These are the activations of a small neural network, seen along a few directions. Each row is one input.
In each table, some parts of the input vary, and every possible input appears once, in random order.
Descriptions start from the smaller parts, as in this example, which fits no table here: one of 4 places along a line, together with either a single point or (one of 2 separate values, together with one of 5 places around a ring) or one of 11 places around a ring.
Shared parts are said once, and a part with two or three values counts as separate values.
(in the rows, 128 means zero)

Other details of the inputs shift rows strongly along two fixed directions, in all tables alike. That doesn't count.

Table:
row 1: [123 172 134 135  80 136 134  91 160 153 110  94 169 165  96 149]
row 2: [107 183 140 137 103 120 150 121 162 165 129 108 174 153  89 162]
row 3: [107  59  90  99 162  90  37 193 165  77 177 112 150  74  98 120]
row 4: [137  68  65  95 115  98  31 182 189  55 153 102 136  88 125 102]
row 5: [168 114 109 125 137 146 163 117  75 101 107 141  74 128 163 100]
row 6: [133 111 174 142 172 138 167 137  70 137 126 177  84 120 180 129]
row 7: [ 85 164 171 148 118 110 123  93 145 186 123 107 174 173 118 171]
row 8: [ 84 157 192 140 132 137 126 118 155 189 142 126 181 143 103 164]
row 9: [135 182 108 136  70 137 132  99 175 144 112  98 151 154  97 130]
row 10: [154 132 106 136 158 126 182 124  62 117 116 149  70 129 154 110]
row 11: [130 104 146 138 175 120 152 119  59 132 121 155  78 136 186 120]
row 12: [150 124 112 137 158 125 169 131  71 109 122 156  70 117 146 113]
row 13: [138 110 160 132 161 161 165 137  85 131 132 180  95  98 144 113]
row 14: [103 161 139 134 106 113 132  89 143 172 112 100 170 172 116 153]
row 15: [165 119 144 129 141 185 180 136  85 113 127 172  82  94 139 102]
row 16: [105  45 105  98 152  78  25 178 162  78 156 114 155  96 137 127]
row 17: [127 185 131 132  73 166 142 116 190 158 132 113 167 130  77 131]
row 18: [126  59  91  93 126  98  31 176 173  64 151  98 154  96 124 120]
row 19: [145 114 140 138 155 138 168 114  66 123 110 168  75 125 165 115]
row 20: [137 196 105 136  68 138 150  88 168 156 104  90 152 169 104 129]
Description of these inputs: one of 4 places along a line, together with one of 5 places along a line.
Question: Changing only the place on the line of 5 turns row 16 into row 2. The same change can be made to row 14. Which row results?
Answer: row 10
Question: Start at row 9 and move only the place on the line of 5, one step at a time. The first step leads to row 1. Which rows follow, in order?
Answer: row 12, row 19, row 7
Question: Start at row 15 and move only the place on the line of 4, one step at a time. The first step leads to row 18. Which rows follow, in order?
Answer: row 1, row 5

Table:
row 21: [ 76 136 168 130 136 111  98 137 166 168 152 115 193 133  94 167]
row 22: [166 194 142 157 107 167 238  71  68 162  80 152  77 169 157 120]
row 23: [125 146  98 123  83 108  94 104 171 128 114  79 162 162 115 135]
row 24: [145  70  89 118 165  96 102 144  84  77 126 134  77 116 173 102]
row 25: [137  55  86 114 177  82  84 153  84  71 133 131  80 111 175 105]
row 26: [151  57 118 109 159 144  96 175 113  70 148 162  88  69 154  91]
row 27: [151 181 186 153 122 197 232 103  87 173 109 181  98 130 135 127]
row 28: [106 143 105 123  96  90  82 107 173 138 121  73 177 165 109 149]
row 29: [132  59  94 119 186  80  94 151  74  79 133 137  77 114 177 109]
row 30: [ 89 138 159 127 119 123  97 135 176 159 147 112 190 131  92 158]
row 31: [132 167 195 154 151 174 223 112  73 178 120 184 100 128 139 139]
row 32: [ 97 143 157 127 111 132 105 131 176 157 143 114 185 131  93 153]
row 33: [159 175  67 112  51 161 120 143 216 104 137  93 162 104  50 108]
Question: What do these inputs look like to the network?
Answer: either a single point or (one of 2 separate values, together with one of 6 places along a line)
Question: Change only the place on the line of 6 in row 25. List by row number the other rows that result.
Answer: row 22, row 23, row 24, row 28, row 29
Question: Change only the choice among 2 separate values in row 22. List by row number the other rows that result.
Answer: row 27

Table:
row 34: [ 98 206 137 137  60 125 117 113 225 180 132  83 209 162  72 164]
row 35: [108  59 134 112 159 106  57 145 127 104 143 125 135 112 150 124]
row 36: [140  74  89 106 125 115  67 137 137  80 129 106 124 115 139 105]
row 37: [120 197 183 159 135 157 228  82  79 200 108 153 124 163 120 154]
row 38: [151 201 175 151  91 201 225  84 114 180 100 155 121 147 117 130]
row 39: [156 181 132 148 122 160 225  88  71 153  99 146  90 150 126 124]
row 40: [104  76 121 118 175  93  82 149 111 111 149 127 129 111 132 130]
row 41: [ 99 121 151 121 114 118  85 124 166 145 134 102 184 142 112 153]
row 42: [118 155 119 128  96 122 108 140 187 136 138 110 160 129 105 137]
row 43: [112 181 113 134  75 108 114 104 188 156 117  81 177 171 102 151]
row 44: [178 115 146 133 146 189 197 131  63 107 114 192  52  94 165  90]
row 45: [136  99 100 116 131 114  89 170 155  89 147 133 115  95 136 111]
row 46: [183 114 125 133 142 171 192 109  48 103  98 172  46 118 177  89]
row 47: [ 80 158 147 130 116 103 107 115 169 173 138  89 203 157  79 172]
row 48: [118 155 120 128  96 122 108 140 187 136 138 110 160 129 105 138]
row 49: [109 174 109 128  88 114 120  97 169 157 122  74 185 165  75 151]
row 50: [119  50 107 109 188  92  77 170  98  81 154 138 107  90 145 116]
row 51: [145  61  67 105 160  98  81 158 105  61 140 119  95  96 138  97]
row 52: [136 238 170 159  91 186 247  79 118 204 106 142 141 161  82 150]
row 53: [101 104 123 117 149  97  90 147 139 123 148 111 159 121 108 145]
row 54: [127 105 119 111 111 137  81 143 169 109 140 113 153 109 110 119]
row 55: [135 238 172 160  92 185 247  80 118 204 106 143 142 160  82 151]
row 56: [109 117 130 126 134  97  94 151 152 125 141 121 145 128 137 142]
row 57: [145 130 178 145 154 168 195 103  57 150 108 178  79 132 171 120]
row 58: [112 181 114 134  76 107 114 105 187 156 117  82 177 170 102 152]
row 59: [112  80 117 114 168  97  89 158 116 103 150 126 131 106 127 130]
row 60: [146 150 163 153 154 147 205 121  68 148 112 181  69 132 177 124]
row 61: [121 197 182 159 133 158 229  83  80 199 108 153 124 162 119 154]
row 62: [160 103 164 137 168 167 190 124  43 120 113 189  57 111 183 106]
row 63: [115  62 130 110 153 109  63 152 131  98 144 125 136 108 145 124]
row 64: [130  88  92 109 146 116  85 166 142  87 154 122 128  89 107 112]
row 65: [109 143 118 121 111 122 105 138 173 135 145 102 175 123  75 143]
row 66: [148  52 102 102 148 134  72 171 130  63 147 141 103  75 144  92]
row 67: [112  61 132 111 156 108  61 149 130 101 143 125 136 110 147 124]
row 68: [142 148 165 154 157 145 202 117  65 152 112 181  68 134 179 124]
row 69: [114 150 120 126  97 116  99 144 192 134 141 108 166 128 102 141]
row 70: [125  58 109 115 173  88  72 178 118  79 150 143  98  94 171 114]
row 71: [125 118  92 117 125 104 101 128 137 110 131  99 142 131 106 128]
row 72: [118  55 113 118 179  84  66 171 114  85 150 143  96  98 175 113]
row 73: [101 171 127 126  93 126 114 122 189 158 140  90 197 140  60 155]
row 74: [147  52 103 102 148 133  72 171 130  63 147 141 103  75 144  92]
row 75: [104  91 142 116 136 112  72 135 147 124 139 114 160 127 130 139]
row 76: [ 96 205 140 137  62 123 117 115 224 180 132  86 210 162  72 167]
row 77: [179 132 114 141 145 148 200 124  57 104 103 176  35 121 185  94]
row 78: [180 133 113 141 144 148 200 124  57 104 103 175  35 121 185  93]
row 79: [147 111 151 142 190 146 198 126  29 128 122 187  54 112 168 112]
row 80: [115 232 196 171 103 156 231  74 114 222  99 147 137 185 131 166]
row 81: [110 159 125 124  73 125  97  93 185 153 115  75 195 167  91 150]
row 82: [183 114 124 133 141 172 192 109  49 103  98 171  45 119 177  88]
row 83: [140  75  88 105 125 116  67 137 137  80 129 106 124 115 139 104]
row 84: [182 134 109 141 143 150 200 122  58 104 103 172  34 121 185  90]
row 85: [129 102 104 112 109 117  77 123 153 104 124  98 149 133 123 123]
row 86: [107 174 111 129  90 112 121  98 168 157 122  76 186 165  75 154]
row 87: [130  88  92 108 145 117  85 166 142  87 154 121 128  89 107 111]
row 88: [ 77 194 159 141  83 101 110 108 205 194 130  83 217 178  89 184]
row 89: [158 182 130 148 121 162 225  86  72 153  98 144  90 151 126 121]
row 90: [131 126  91 122 110 101  95 133 156 109 126 102 131 137 132 122]
row 91: [116 132 133 118  94 139  91 129 184 133 136 104 178 126  94 136]
row 92: [110  60 134 112 158 106  58 146 128 103 143 125 135 111 149 124]
row 93: [122  57 111 116 175  86  70 175 117  81 150 143  97  96 173 114]
Question: What do these inputs look like to the network?
Answer: one of 3 separate values, together with either one of 8 places along a line or (one of 2 separate values, together with one of 6 places along a line)
Question: Changing only the choice among 3 separate values turns row 92 into row 68. The same change can be made to row 91. Which row results?
Answer: row 76
Question: Changing only the choice among 3 separate values turns row 42 into row 64. The same change can be made to row 72. Which row results?
Answer: row 40
Question: Start at row 44 and move only the place on the line of 6, one step at a time. The first step leads to row 91. Which rows follow, in order?
Answer: row 74, row 66, row 38, row 54
Question: Change only the choice among 2 separate values in row 51. List by row number the other rows that result.
Answer: row 52
Question: Change only the choice among 3 separate values in row 89. List by row number the other rows that result.
Answer: row 36, row 90
Question: Change only the place on the line of 8 in row 47. List by row number the other rows that result.
Answer: row 37, row 40, row 50, row 53, row 59, row 61, row 79
